A small network was trained on made-up records. Each row is its average activation on records with the value named, seen along a few directions.
Values that are neighbours, or in one group, have similar rows; names and order tell nothing.
In the rows, 500 means zero.
Random noise pushes rows far along 3 fixed directions. That doesn't count. These rows show it; they differ only by the noise:
[335 671 388 612 512 728 408 328 756 685 477 427 281 367 744]
[452 565 457 497 539 540 472 306 589 609 642 432 386 456 530]
[361 614 399 695 419 449 299 529 453 613 412 596 473 430 612]
[636 308 507 348 413 250 559 478 355 499 801 473 498 543 225]
[351 720 440 591 628 659 408 203 669 658 560 430 363 426 678]


Field Vasor:
e8: [388 537 483 566 361 560 414 622 502 524 345 602 645 347 601]
e16: [355 661 549 603 685 459 414 323 553 464 518 305 613 497 686]
e15: [535 535 584 412 594 437 487 111 620 559 602 388 529 505 562]
e9: [351 546 518 649 621 622 298 505 530 425 222 513 565 614 608]
e14: [711 575 497 247 784 524 659 234 510 340 877 385 563 619 315]
e7: [665 367 510 433 501 499 799 539 391 321 568 546 593 630 372]
e10: [474 532 474 592 474 223 316 531 262 515 546 661 592 541 418]
e5: [596 408 533 466 397 624 671 534 479 468 627 482 430 493 428]
e2: [373 535 646 460 574 633 531 441 370 531 420 556 644 590 491]
e11: [555 410 561 466 497 464 646 398 494 514 605 408 382 588 361]
e1: [547 746 540 518 724 175 433 302 331 352 603 503 643 614 356]
e4: [573 234 693 380 368 509 646 590 596 544 502 455 395 510 446]
e13: [625 694 571 562 733 373 426 473 326 379 338 575 581 591 364]
e6: [626 456 493 270 615 499 502 751 425 450 484 510 604 542 463]
e3: [631 307 384 462  93 524 663 815 612 559 542 510 431 390 487]
e12: [329 571 565 596 812 616 439 510 408 420 252 659 648 488 588]
Each value of Vasor is a pair of two hidden parts, and every pair occurs once (4 first parts, 4 second parts).
e13 and e11 share the first part; e13 and e9 share the second. Which value has the first part of e9 and the second part of e11? -> e4
e7 and e5 share the first part; e7 and e12 share the second. Which value has the first part of e12 and the second part of e5? -> e2
e8 and e15 share the first part; e8 and e3 share the second. Which value has the first part of e3 and the second part of e15? -> e10

Field Sib:
w2: [282 837 536 622 751 972 468 252 841 619 247 443 375 382 876]
w5: [532 478 452 540 383 588 498 854 520 469 212 597 527 448 575]
w7: [594 347 469 398 350 245 484 568 335 496 712 501 562 550 299]
w1: [481 559 350 632 394 402 387 590 444 498 505 592 455 425 516]
w6: [402 473 444 543 368 524 455 410 614 666 532 499 402 398 662]
w3: [407 304 599 500 359 598 553 617 525 537 407 479 475 521 534]
w4: [702 471 389 367 511 357 548 548 560 420 665 374 394 494 371]
w9: [543 274 631 396 393 542 700 436 559 550 594 449 396 512 424]
w8: [412 697 411 695 598 579 318 670 434 377 210 600 621 532 603]
The values of Sib form a line.
Name the neighbours of w6, in listed order. -> w7, w9
Name the neighbours of w8, in listed order. -> w5
Name the neighbours of w4, in listed order. -> w1
